A small network was shown many inputs. Here are its activations along a few directions, one row for each input.
Each table varies a few parts of the input and shows all the possible inputs, shuffled.
Descriptions start from the smaller parts, as in this example, which fits no table here: line(4) and (point or ring(9) or (values(3) and ring(5))).
Shared parts are said once, and a part with two or three values counts as separate values.
In the rows, zero is written as 128.

Other details of the inputs vary at random and push rows far along three fixed directions, the same in every table; ignore that.

Rows:
row 1: [145 187 161  50  87 138 106 131  93 160 187]
row 2: [101  51 127 141 166  95 151 157 123  85 112]
row 3: [159  59 122  94 186 183 180  90 121  77 123]
row 4: [ 79  91 130 160 144  62 104 151 155 115 103]
row 5: [132 193 135 178  94 137 141 129 165 186 101]
row 6: [152  67  82 132 185 197 150  63 124  71 102]
row 7: [102 105 171  35 139  75  93 172  81 102 178]
row 8: [154 148 114 190 111 188 140 114 154 169  87]
row 9: [ 81  94 145  79 142  53 107 173 100  94 168]
row 10: [126 151 107 180 105 129 106 114 169 167  86]
row 11: [129 141 116 174 121 130 151 126 150 164  99]
row 12: [132 167 125 165 110 146 153 122 141 144 104]
row 13: [140 102 119 147 158 174 174 100 145  84 101]
row 14: [134 173 113 167  94 164 108 113 153 169 118]
row 15: [213 101 121  91 159 205 138  89 102  82 156]
row 16: [ 95 159 147 130  95  85  98 156 137 153 145]
row 17: [106 145 139 107 114  92  95 155 105 144 146]
row 18: [218 184 143  59 104 179 110 118  68 150 188]
row 19: [ 81 113 120 161 125  78 121 143 144 115 127]
row 20: [154 188 153  75 107 143 143 131  96 164 155]
row 21: [ 81 129 116 178 113  78 124 139 158 132 120]
row 22: [103  70 109 122 157  84 124 132 132  89 111]
Description of these inputs: values(2) and (point or line(4) or line(6)).
The inputs of row 5 and row 20 match in every part but the values(2) part. If row 8 is changed in the same way as row 5 into row 20, which row does it become?
Answer: row 2
Which other rows does row 15 become when the values(2) part takes its other values? List them by row number.
Answer: row 18

Rows:
row 23: [120  86 146  92 167 105 161 132 134  75 134]
row 24: [128 145  94 184 109 188 123  80 170 145 105]
row 25: [146 177 162 109  97 119 130 150 127 160 144]
row 26: [148 116 100 138 143 211 151  70 127 126 112]
row 27: [ 84  91 115 139 130  72 134 143 142  89 130]
row 28: [163 149 125 111 114 155 107 109 126 137 148]
row 29: [ 86 112 118 188 132  68 115 151 165 137  78]
row 30: [112  72 114 121 170 128 144 112 129  84 110]
row 31: [147 130 113 172 125 147 130 112 144 147  93]
row 32: [113  89 107 143 157 132 146 104 135 104 108]
row 33: [191 159 130  85 129 206 134 108  73 110 168]
row 34: [ 85 122 141 166 132  82 151 149 170 128 102]
row 35: [165 184 121 113  94 163 104 102 130 161 145]
row 36: [124  52 122 114 177 100 151 131 115  75 132]
row 37: [109  76 144  93 167 137 171 123 124  76 133]
row 38: [141 183 129 113 103 162  91 103 131 159 145]
row 39: [152 143 124  75 108 188 141  94  91 119 164]
row 40: [103 130 112 160 136 145 143 114 124 101 120]
row 41: [116 146 150  98 117  76 111 153 107 151 145]
row 42: [ 74 145 139 120 110  32 112 186 125 161 146]
row 43: [150 183 122 127  84 138 120 115 121 160 142]
row 44: [135 165 129 161  94 103 114 161 130 187 137]
row 45: [162 102  86 119 154 213 142  57 138  89 125]
row 46: [111 106 157  41 143 119  99 130  92  93 183]
row 47: [174 192 148 129  96 168 143 117 132 174 127]
row 48: [117 171 142 126  99  76 110 154 120 182 139]
row 49: [123  57 108  95 183 138 160 102 109  69 133]
row 50: [145 125 145  46 135 173 129 110  77 123 158]
row 51: [113 168 100 194 115 144 133 111 144 135 103]
row 52: [144 108 164  44 147 115  90 148  88  96 194]
row 53: [114 173 143 128  99  91  96 159 131 174 111]
row 54: [116 121 169  92 122  64  98 186  99 139 155]
row 55: [147 116 157  30 146 122 123 129  72 112 163]
row 56: [129  98 123 159 141 128 119 150 141 118  98]
row 57: [138  97 102 119 158 186 142  93 129  98  95]
row 58: [141 111 111 167 128 140 115 124 157 120 128]
row 59: [149 179 146 136  88 124 103 152 115 195 141]
row 60: [184 200 120 148  86 187 120  96 125 203 119]
row 61: [ 98 146 111 197 126  91 131 137 145 118 102]
row 62: [142 145 127  74 123 168 138 114  91 146 162]
row 63: [ 92 149 150 110 101  96 102 161 119 163 127]
row 64: [170 109 105 161 142 198 135 104 137 123  97]
row 65: [120 148 113 185 124 155 158 109 181 140  90]
row 66: [ 88  94 127 166 148  57 132 164 132  77 120]
row 67: [133 117 149  88 114  96 119 161  99 110 174]
row 68: [123  96  98 149 156 118 154 117 136 111 114]
row 69: [140 136 177  76 122 109 131 171 110 127 170]
row 70: [119 124 116 172 108  94 129 140 148 122 119]
row 71: [162 116 108 151 138 174 132 101 137 124  94]
row 72: [116  60 154  75 186  96 171 133 117  53 140]
row 73: [152 155 130  68 123 170 119 114  95 143 136]
row 74: [129 156 172 127 105  94 127 174 133 160 143]
row 75: [110 118 126 169 127  91 112 157 154 137  87]
row 76: [105  98 129 172 133  72 125 165 140 134 123]
row 77: [125 117 120 151 140 183 169  99 157 113 106]
row 78: [116 118 111 173 136 120 106 106 167 113 108]
row 79: [ 74  99 124 160 129  80 133 145 141 131 118]
row 80: [106 133 104 182 119 162 127 114 160 148  76]
row 81: [129 169 151 120  98  94  77 148 132 159 151]
row 82: [131  97 101 161 148 117 147 126 140 117 113]
The inputs of row 34 and row 72 match in every part but one. If row 57 is changed in the same way as row 34 into row 72, which row does it become?
Answer: row 53
The inputs of row 58 and row 28 match in every part but one. If row 33 is changed in the same way as row 58 into row 28, which row does it become?
Answer: row 66
What is each input in this table made of?
Answer: line(5) and (values(2) or line(4) or line(6))
Which other rows does row 72 become when the values(2) part takes its other values? List them by row number.
Answer: row 23
Which other rows does row 55 become when the line(5) part takes its other values? List them by row number.
Answer: row 30, row 31, row 50, row 54

Rows:
row 83: [128 211 145 176  70 106 104 166 139 221 118]
row 84: [ 99 147 166 145  97  47 105 201 141 169 129]
row 85: [ 84  86 146 105 151  55 139 173 124  78 135]
row 86: [158 165 148  78 107 135  84 130 109 143 162]
row 87: [155 196  91 175  79 171 100  88 144 188 125]
row 88: [106 115 107 208 136 102 150 127 155 126  86]
row 89: [163 114 128 115 152 172 153 116 115 106 133]
row 90: [ 76  94 108 183 148  68 145 151 159 107  91]
row 91: [114  95 121 135 152 156 146 104 145  98 109]
row 92: [124 121 110 162 136 168 150 104 151 114 102]
row 93: [ 90 122 144 118 125  67 129 170 120 121 131]
row 94: [115 103 117 124 146 129 146 108 138 110 118]
row 95: [ 87 136  97 236 115 127 137 125 186 152  68]
row 96: [141 192 121 141  78 147  92 124 123 172 155]
row 97: [ 69 170 152 156  84  65  97 171 148 186 115]
row 98: [117 173 141 123  84  87  86 153 128 157 170]
row 99: [153  87  93 129 159 168 114  77 132  92 111]
row 100: [128 142 136 110 118 115  77 141 112 137 137]
row 101: [145 143 127  86 124 176 134  89 115 145 135]
row 102: [128  74 101 163 175 137 157 119 140  94  99]
row 103: [116  87 168  28 162 101 143 146  93  67 180]
row 104: [131  79 118 140 164 143 166 111 119  76 113]
row 105: [110  82 102 147 152 111  98 126 138  97 108]
row 106: [147 100 114 121 155 146 161 101 117  95 122]
row 107: [ 92  86  90 180 136  98 113 125 149 105 118]
row 108: [182 193 151  95  98 178 140 108 103 156 156]
row 109: [ 96 143 164  89 108  45  64 189 111 139 160]
row 110: [154 134 155 106 117 129 133 146 129 142 141]
row 111: [205 167 131  77 111 221 136  99  89 172 144]
row 112: [193 141 136  90 144 203 156  98 111 119 150]
row 113: [118 150 141 160  94  76 116 164 151 186 113]
row 114: [ 87  96 151  63 146  71 128 163  95 100 158]
row 115: [143 126 119 141 140 194 149  78 155 119 111]
row 116: [113  69 128 114 171 109 162 132 138  55 127]
row 117: [108 112 148  62 123  81  91 157  81 108 190]
row 118: [177 193 126 146  98 196 143  99 119 164 126]
row 119: [137 181 142  77 101 162 113 118 102 178 144]
row 120: [158  96 138   7 167 149 155 109  65  74 174]
row 121: [154 120  85 215 148 182 161  80 172 137  75]
row 122: [119  78 113 194 145 126 147 134 160 117  82]
What is each input in this table made of?
Answer: line(5) and (values(2) or line(6))
The inputs of row 106 and row 104 match in every part but the line(5) part. If row 101 is changed in the same way as row 106 into row 104, which row does it become?
Answer: row 97
Which other rows does row 117 become when the line(5) part takes its other values? List them by row number.
Answer: row 87, row 96, row 98, row 107
List by row number the other rows that have the line(5) part in common with row 98.
Answer: row 86, row 103, row 108, row 110, row 112, row 115, row 116
